Here are a small network's activations along a few directions, averaged over the inputs that share one value of a field.
Values that are neighbours, or in one group, have similar rows; names and order tell nothing.
In the rows, 500 means zero.
Random noise pushes rows far along 18 fixed directions. That doesn't count. These rows show it; they differ only by the noise:
502 670 609 513 525 572 561 388 354 597 711 585 605 252 498 408 318 759 419 439 381 337 544 575 429 496 594 692 475
477 444 516 563 593 496 426 646 507 463 544 531 658 575 371 445 412 548 223 495 526 457 475 397 492 531 570 485 683
455 354 472 436 398 462 378 579 684 775 481 573 572 650 360 585 632 659 439 567 565 609 368 439 559 560 399 307 551
506 422 378 645 470 451 276 787 497 364 587 490 517 455 602 523 546 526 434 606 496 398 435 509 593 587 267 284 372
462 648 741 513 583 472 340 458 590 406 577 572 462 465 479 398 539 683 621 504 402 490 555 482 407 440 447 641 379
370 464 592 562 457 559 323 606 485 416 457 662 508 769 570 578 473 549 491 654 588 562 574 534 586 631 452 540 460
421 522 520 446 634 503 518 468 680 530 482 483 403 421 572 466 457 577 411 547 540 596 470 435 398 430 479 461 583
463 442 456 611 541 648 569 435 522 324 481 482 351 393 732 480 344 585 582 520 405 541 690 507 584 533 394 605 501
621 384 431 515 690 481 424 467 564 361 713 671 559 586 535 507 467 458 426 637 569 741 456 496 342 610 508 491 629
465 339 648 420 488 452 574 329 670 634 472 487 512 513 360 462 651 388 506 392 596 554 518 612 483 407 531 554 430
431 362 565 392 338 613 564 329 495 740 339 482 599 550 686 629 349 339 523 446 828 679 479 541 545 571 679 540 599
467 559 439 465 441 498 714 556 473 557 462 480 249 254 816 644 424 369 404 425 464 520 542 472 585 475 427 551 563
402 521 483 417 652 492 439 539 544 425 570 518 454 462 633 452 430 336 327 568 517 532 534 501 397 495 585 471 543
539 528 616 399 563 482 536 383 370 379 533 474 580 534 480 444 418 305 492 448 466 387 699 492 555 461 599 673 593
477 405 463 576 410 452 438 735 452 606 569 384 642 428 334 302 673 506 480 428 450 395 505 457 522 546 669 462 386
300 549 523 443 681 490 502 533 707 458 510 543 338 481 643 528 470 427 391 470 594 659 408 459 596 463 609 449 530
636 593 448 670 627 357 466 610 673 447 437 525 378 509 406 438 416 579 624 508 507 647 448 380 561 465 468 464 519
421 517 601 538 478 509 541 527 463 503 463 486 625 512 560 442 486 617 350 643 679 498 554 435 405 467 467 551 604
633 406 578 487 438 444 554 434 404 455 319 339 554 536 520 480 482 236 600 517 727 447 602 553 418 448 494 560 508
305 370 554 377 594 635 318 419 572 370 529 396 533 538 541 418 542 359 467 456 496 438 496 623 430 487 605 414 383


Field BEGU:
gudo: 581 453 418 465 708 456 519 459 554 484 753 613 480 309 592 507 405 513 503 528 558 561 441 538 560 568 529 517 472
bemo: 493 408 567 591 577 544 472 311 723 426 380 411 544 446 479 400 426 666 581 504 579 552 546 452 488 442 395 522 520
lagel: 618 448 450 516 279 450 570 336 474 509 513 467 527 359 602 473 550 134 549 338 370 604 603 578 424 405 447 538 427
leras: 684 423 372 537 537 500 623 425 552 577 364 415 533 507 313 475 382 560 499 473 516 533 432 431 389 490 517 432 703
vebu: 467 495 469 631 444 447 338 553 594 552 517 501 652 376 548 428 490 509 468 478 601 575 355 466 492 509 537 375 368
tago: 434 497 494 406 567 620 449 406 493 484 523 523 522 480 713 595 357 430 562 483 550 550 524 498 558 604 610 530 528
miv: 486 682 280 607 453 417 428 866 404 553 387 713 333 797 420 617 510 400 398 719 458 615 373 507 357 646 638 382 466
desol: 526 528 369 358 674 448 439 460 453 357 610 467 500 591 411 461 606 362 587 548 441 516 439 523 485 510 622 399 450
goseg: 110 637 559 433 406 633 576 518 503 440 400 514 385 595 748 538 710 373 450 523 543 662 454 480 416 455 668 498 425
fik: 454 500 701 485 550 431 397 307 677 426 506 461 648 526 544 356 551 515 633 595 632 540 673 439 510 382 402 547 433
rekov: 334 446 519 511 518 483 534 381 741 713 463 603 492 498 412 435 423 557 360 501 494 473 641 592 665 406 414 474 420
The values of BEGU form a ring.
- Going along BEGU from lagel by way of its neighbour gudo, in what order are vebu, miv, desol, goseg met? => desol, vebu, miv, goseg
- Which values are neighbours of fik? Give them in the order they are listed. => tago, rekov

Field RUBO:
dumet: 581 602 455 459 296 403 467 566 346 556 604 624 517 504 555 641 616 417 416 585 370 415 500 495 464 544 342 484 479
tadon: 446 302 566 540 358 517 530 461 615 673 523 527 608 351 511 460 548 556 405 434 459 513 622 463 523 549 380 543 529
lel: 572 515 445 518 346 543 339 424 388 582 612 582 616 465 548 601 381 288 537 354 426 463 401 696 506 550 536 419 350
ribe: 413 374 556 439 368 548 590 519 567 638 331 339 441 499 488 512 604 467 474 376 506 466 560 475 627 463 497 518 547
vumi: 377 364 356 644 598 740 645 417 632 532 461 553 405 614 541 449 437 703 676 526 710 824 399 611 485 634 766 495 447
gizin: 460 433 518 610 527 487 562 629 549 488 397 533 379 662 274 446 644 540 467 482 507 503 422 564 481 462 537 521 408
molen: 382 285 383 438 282 538 481 557 423 604 454 454 660 743 434 486 882 361 495 582 555 638 497 508 423 584 598 392 423
zelo: 622 243 452 463 565 521 554 347 530 430 567 304 684 387 470 416 455 446 400 429 530 422 557 484 493 464 440 448 670
vir: 451 524 415 397 541 656 464 481 428 559 562 443 417 373 639 473 373 724 703 550 452 524 513 472 493 627 653 504 490
tapar: 689 419 242 665 543 460 572 694 328 394 533 304 577 334 367 255 423 465 480 547 382 325 632 447 474 511 528 456 522
morud: 643 568 514 553 650 479 567 628 438 451 582 594 287 430 507 572 416 605 494 544 376 424 541 526 406 553 422 632 487
nom: 465 257 473 712 509 559 593 609 380 309 537 451 651 445 605 406 522 489 385 666 737 382 612 621 525 601 493 519 432
tema: 536 631 285 627 498 642 356 479 317 168 430 280 585 431 597 466 315 490 603 483 395 291 389 592 454 443 413 309 365
The values of RUBO form a line.
- Going along RUBO from ribe by way of its neighbour zelo, in what order are tadon, molen, tapar, tema met? => tapar, tadon, tema, molen
- Which values are neighbours of lel? Give them in the order they are listed. => vumi, morud
- Fewest steps between vir and nom? => 7

Field FAMER:
dagap: 571 414 657 350 566 685 610 380 501 559 374 435 318 435 580 723 437 822 599 459 578 518 362 457 292 590 460 630 705
von: 274 493 349 504 226 671 758 390 458 719 459 423 501 466 480 420 652 559 492 414 315 521 585 589 598 413 574 430 411
bil: 718 594 640 322 646 351 487 432 367 382 813 662 594 748 102 525 936 429 713 464 464 557 227 558 288 520 744 592 451
telo: 596 445 410 658 301 482 572 515 334 390 325 425 663 692 556 575 596 546 558 735 741 496 543 499 538 541 261 443 535
zopak: 618 434 495 371 540 379 328 427 585 666 549 384 565 303 447 509 473 472 665 465 708 377 265 666 544 489 439 271 305
kipa: 538 669 544 688 718 293 474 389 666 423 656 738 560 610 224 364 477 639 398 676 708 586 337 768 408 317 407 432 283
rebi: 340 731 537 443 558 547 459 548 543 595 637 572 496 256 600 419 439 652 355 387 272 498 470 332 394 471 628 553 545
reve: 503 247 152 434 506 539 696 695 519 778 517 449 344 526 606 504 591 580 571 818 589 635 626 443 510 763 582 377 588
vado: 517 426 726 502 459 522 178 568 593 250 491 402 506 399 633 412 519 346 491 296 266 454 624 301 421 436 358 582 550
fuge: 650 308 531 412 749 378 765 443 486 451 887 361 629 275 157 276 760 594 437 306 251 231 681 443 709 412 532 662 574
rufo: 511 370 607 608 696 460 438 719 393 253 466 428 563 448 594 324 423 331 349 645 642 383 769 389 315 566 599 727 540
The values of FAMER form a ring.
- Going along FAMER from zopak by way of its neighbour vado, in what order are dagap, kipa, rebi, fuge met? => kipa, fuge, rebi, dagap
- Which values are neighbours of reve? Give them in the order they are listed. => von, bil
